These are the activations of a small neural network, seen along a few directions. Each row is one input.
Each table varies a few parts of the input and shows all the possible inputs, shuffled.
A made-up example of a description, with smaller parts first: line(4) and (point or ring(9) or (values(3) and ring(8))).
Shared parts are said once, and a part with two or three values counts as separate values.

Other details of the inputs vary at random and push rows far along two fixed directions, the same in every table; ignore that.

Rows:
r1: [  7 -51 -18 -82   6 -11  20  50  -5 -10 -24]
r2: [ 10  -9  14  66  25  39  -9 -12  35   0  31]
r3: [-19  34 -14  23 -10   3   9 -21   0 -24  11]
r4: [-19  32 -16 -48  -2 -15  30 -41   0 -49 -10]
r5: [  8 -16  -9 -71 -11 -18   0  39 -46  -2 -57]
r6: [ 30 -46  10  -8  12  29  -6  51  13  19 -29]
r7: [ 10  40  -6  35  16  -9  -3 -19  10 -18  10]
r8: [-12  35 -23 -42  -8 -11  29 -29 -17 -55   3]
r9: [ 35 -46  -2 -87  11  10  18  37  -9 -24 -36]
r10: [-11  25  11  68 -16  12 -12 -19   6  32  32]
r11: [  7 -14   4 -24 -31  -3  -5  41 -22  39 -29]
r12: [ 30 -16  21  33 -11  -5 -35  57  -1  72 -30]
r13: [ 23 -35 -16 -30  23   7  17  54  16  26 -14]
r14: [-10  33   1  73  -6  16  -3  -9  12  21  19]
r15: [ 14 -19  16  -2 -14  -3 -24  36 -32  61 -27]
r16: [ -8  25   3  70   4  10 -25 -23  -1  28  20]
r17: [-23  32  -4  35  -1   4   7 -27  24  -4  -2]
r18: [  2 -18  20  27  12  26 -10 -31  19 -15  43]
r19: [-18  30   8  67   0  12  -2 -21  29  26   6]
r20: [-24  23   5  30 -11   0  -2 -38  18   8  12]
r21: [-20 -16 -19 -48  15 -14  27 -25   4 -60  33]
r22: [-20  20 -11 -36  -3 -22   8 -40 -37 -54   3]
r23: [ -9 -12   5  57  20  16  -7 -11  36  26  58]
r24: [ 22 -21  21 -22 -20 -24 -21  36 -24  34 -26]
r25: [-22 -20 -17 -49   8 -13  17 -30   5 -51  41]
r26: [ -1 -15   8  11  12  22  -6 -34  18 -34  37]
r27: [ 33   4   1  30  13  17 -16  60  -8  74 -44]
r28: [-32  12   4 -48 -24 -25  14 -54 -13 -37   8]
r29: [ -9  22 -11 -30  -4 -33   5 -29 -16 -66  -1]
r30: [ 26 -12  15   1  -8 -15 -17  52 -12  37 -39]
Each input here is: line(5) and (values(2) or line(4)).
- The inputs of r2 and r9 match in every part but the line(5) part. If r22 is changed in the same way as r2 into r9, which row does it become? => r27
- Change only the values(2) part in r9. List by row number the other rows that result. => r13
- Change only the line(4) part in r28. List by row number the other rows that result. => r10, r15, r24
- Change only the line(4) part in r7. List by row number the other rows that result. => r4, r8, r27

Rows:
r31: [ -6  30  -6  70  11   5 -12 -10  21  19  19]
r32: [  1 -15  -4 -10   3  -1   0 -11  -4 -20  10]
r33: [  2 -15   9 -26 -21 -21  -3  20 -15  13 -16]
r34: [ 25  -9   4  22  10  22  -7  44   5  25 -10]
r35: [ 18 -30  17  -5  -1   5 -14  28  15  35  -6]
r36: [-15  24   2  -9  -5  -7   9 -33  -4 -32   0]
r37: [ 13   0  -2 -28  -6   4   1  18 -19   6 -39]
r38: [ 20 -21   9   7  -1  14  -8  31  -6  20   0]
r39: [ 12 -18   2 -13  17   3   2  25   6   3 -20]
r40: [ -2  20  -6  14  -3 -11   7  -4   6  -8  -3]
r41: [  1  13  -4 -10  -4   3   2 -15 -14 -14 -13]
r42: [ 2 21 -7 29 14 -2 -3 -3 -2 14  7]
r43: [  9 -19   3  13  -1  17   3  39  12  52 -14]
r44: [  6 -12   4 -24 -19 -20   3  21 -14  11 -20]
r45: [ 14 -25   7 -33  -1  -5   1  10   6   0  -6]
r46: [  3  24  -1  61  15   6 -12  -6   8  32  18]
r47: [ -7   8   5  -5 -11   1  -7 -29 -16 -11   5]
r48: [ -9  17  -5  -2  -7  -8   3 -14  -4 -23  -2]
r49: [ -4  -9   8 -24 -20 -12  -9  11 -17   5 -14]
r50: [ -4  34   0  73   6  14 -10  -8  23  15   9]
r51: [  3   1 -10  10  15   7   2  -7   9 -20   6]
r52: [  8  -8  -3  19   6  20   7  38  19  44 -16]
r53: [  0  -7  -3 -24 -11 -18  -5  14 -15   7 -12]
r54: [ 18 -32  15  16  11  11 -12  37   9  42 -14]
r55: [ 14   8  -6   7  11  -3  -3  29  -7  31 -19]
r56: [  3  -3   0 -11   7  -2   4 -20  16 -24  15]
r57: [ -6   2 -12  -9  11  -2   8 -28   1 -45  16]
r58: [  3  16   3  29  -2  14  -9 -14  -2  11  -3]
r59: [12  2  5 36 16 13 -5 -1 33 13 12]
r60: [  8  -5  -1 -24 -13 -18   7  26 -10   7 -27]
r61: [ 17 -14   0 -33   7  -2   6  18  12  -5 -17]
r62: [ -9  -7 -13 -36  -2   0  17   6  -1 -11  -7]
r63: [ -3  -5  -2  -5  18  -1   6 -14   7 -27   7]
r64: [-11  10   0  -1 -13  -9  -1 -18  -8 -16   4]
r65: [-16  16  -5 -11   2 -19   0 -36 -19 -24  27]
r66: [  6   0 -10 -28  -3 -15   0  30 -11   7 -28]
r67: [  1  -6  -5  10   9   6  -2 -12   5 -15  13]
r68: [ 2  9  3 26 -8 -7 -2  4  5 14 -1]
r69: [-25   0  -4 -15  -4  -1  14 -33   2 -24  29]
r70: [-15  19  -5  -6 -10 -11   3 -29  -7 -34   8]
r71: [  0   4   8  68  25  19 -11 -14  30  13  26]
r72: [-21  -4  -4 -11  -4   2   6 -18   4 -10  22]
r73: [  2   6   6 -26  -8  -4   5  13  -9   1 -33]
r74: [ -6 -13   0  -5   3  -1  -5 -19  -3 -22  21]
r75: [ -4 -19  -4 -30  -8   2   8  16  -3  11  -7]
r76: [  5 -36  13 -32   3  -5  -6  19  -7   5  -9]
r77: [-16  20 -13  -8  -2 -18   2 -29  -6 -32  16]
r78: [ -3  -4  12 -33 -17 -10   2  -1 -17  -3 -21]
r79: [  8  -6   4 -24 -14   1  -4   2 -23   6 -23]
r80: [  3 -12  -9 -21   1   9  10  35   6  21 -23]
r81: [ 15 -13  16  48   4  24 -20  25   8  37  18]
r82: [-19  10  13 -16 -15 -10  -1 -32 -11 -22   6]
r83: [  3   0  -2  -4   4   7   3 -11  -6 -31  21]
r84: [-21  13  -5  -9  -7 -20  -5 -31  -9 -26  23]
r85: [-13  -2  -4   5  -1   7  13 -15   9   0  18]
r86: [-18   9 -14 -13   4   1  24 -26   7 -30  17]
r87: [  1  -1  11 -26 -14  -6   1   8 -12   5 -26]
r88: [ -2  13  -4  10   5 -10  -2 -13 -12   4  13]
r89: [  7   3  -2  11   9  12   2  -1   0 -19  16]
r90: [-12  15  -4  64  11  25  -2 -12  32  24  29]
- What is each input in this table made of? => line(5) and (values(2) or line(4) or line(6))
- The inputs of r35 and r56 match in every part but the line(5) part. If r65 is changed in the same way as r35 into r56, which row does it become? => r46
- The inputs of r90 and r80 match in every part but the line(5) part. If r70 is changed in the same way as r90 into r80, which row does it become? => r50
- Change only the line(4) part in r56. List by row number the other rows that result. => r67, r71, r83

Rows:
r91: [-19  38  -4  42   7  -1   3 -37  19 -21  23]
r92: [  1 -21  -7 -30  17   8  11   1   2 -22  -1]
r93: [ 34 -36   3   3  18  22  -3  69  23  67 -29]
r94: [ -2  17  10  52   1   7 -13 -18  15  15   7]
r95: [ 10  -3   7  24  -1   2 -13  23  -9  44  -4]
r96: [-32  -9  -5 -30  -9  -2  21 -37  11 -33  35]
r97: [  8  -9 -10 -33 -13  -9   5  38 -20  18 -30]
r98: [ 10 -31   2 -85 -23 -17  -2  37 -43   4 -43]
r99: [-19  36 -13  44   5  -6   4 -36  16 -18  27]
r100: [  8  -4  10  24   0  -6 -14  22  -1  43  -8]
r101: [ -7  -1   2 -26 -10 -15  -6  -9 -14 -12  -7]
r102: [-4 28 -1 52  6 13 -3 -6 13 14 11]
r103: [-13  15  -5 -43 -10 -19  16 -35 -13 -53  -4]
r104: [ 14  -3  11  25  -6  13 -13  19  -3  38 -17]
r105: [ 16  -7  10  49  18  18 -13  -5  27   0  36]
r106: [-11  17  -8 -43 -10 -11  17 -34 -21 -53   0]
r107: [  5 -27  -3 -25  10   2   5   7  -2 -29   6]
- What is each input in this table made of? => point or line(4) or (values(2) and line(6))
- List by row number the other inputs of the same sort as r105. => r92, r93, r107

Rows:
r108: [ 8 25  9 67  9 -4 -4  8 32 29 -1]
r109: [-15 -10  20  44  -8  12 -16  10  14  70   6]
r110: [ -3 -21  -6 -23  25  -8  16 -28  35 -64  40]
r111: [-15  15   5  -7 -20   4   2 -59 -10 -50  14]
r112: [ 33 -67  16 -49   4  35   4  54   9  11 -32]
r113: [ 12  10  15  20  -9  23   4  11   1  15 -28]
r114: [ 10  13  -4  51  -3  13 -13  35   3  52  10]
r115: [  8 -38   4  42  28  43   3  31  53  60  18]
r116: [-41  44 -25  21  11   2  21 -56  21 -32  21]
r117: [ -7  -3 -31 -73  -9 -23  20  28 -36 -32 -30]
r118: [ 12  20 -11  24  22   3 -11   8  -5   4 -20]
r119: [ 20 -62 -12 -58  12  10  13  59  -5   1   0]
r120: [ 16 -28   9 -49 -23 -33  -7  34 -12  16 -36]
r121: [ 12  14   1  64  12   1 -15  38  36  47 -26]
r122: [  7  -6   0 -81 -20 -40   8  14 -15 -28 -27]
r123: [ 4 20 -8 58  5 10  2 24  2 36  8]
r124: [-17  22   7  28  11 -12 -19 -64 -16 -40  45]
r125: [ 14 -40  35 -23 -29  12 -21  44 -22  43 -44]
r126: [  4  -5 -10  18  46  17   3 -48  21 -60  58]
r127: [ -2   0  -9  22 -11  -3  -8   8 -13  21  16]
r128: [ 13  17  18  51 -10  33 -15   5  15  31  -7]
r129: [-32   9  -6  -6 -11 -19   0 -40 -26 -41  46]
r130: [ 39 -23   5 -56   1 -13  -1  65 -39  33 -65]
r131: [ -6   4  -9 -69 -15  -2  18  -7 -23 -55 -44]
r132: [-24   6  11 -13 -11 -36  -5 -44  -2 -44  26]
r133: [-22   5 -14 -85 -14 -23  38 -16 -21 -32 -20]
r134: [-33  25  -8  28  -6   0   7 -61  14  -7  38]
r135: [ -1  14  -5  -8   3 -17  -9 -44 -24 -37  17]
r136: [-10  14  -2   7  -8   6   5  -1  13  33   2]
r137: [ 17  28   4  53  15   9 -22  -8   2  20  13]
- What is each input in this table made of? => values(5) and (point or line(5))
- List by row number the other rows that have the values(5) part in common with r111. => r112, r113, r125, r128, r131
- Start at r132 and move only the line(5) part, one step at a time. The first step leads to r120. Which rows follow, in order? => r122, r108, r121
- Change only the values(5) part in r119. List by row number the other rows that result. => r110, r112, r115, r126
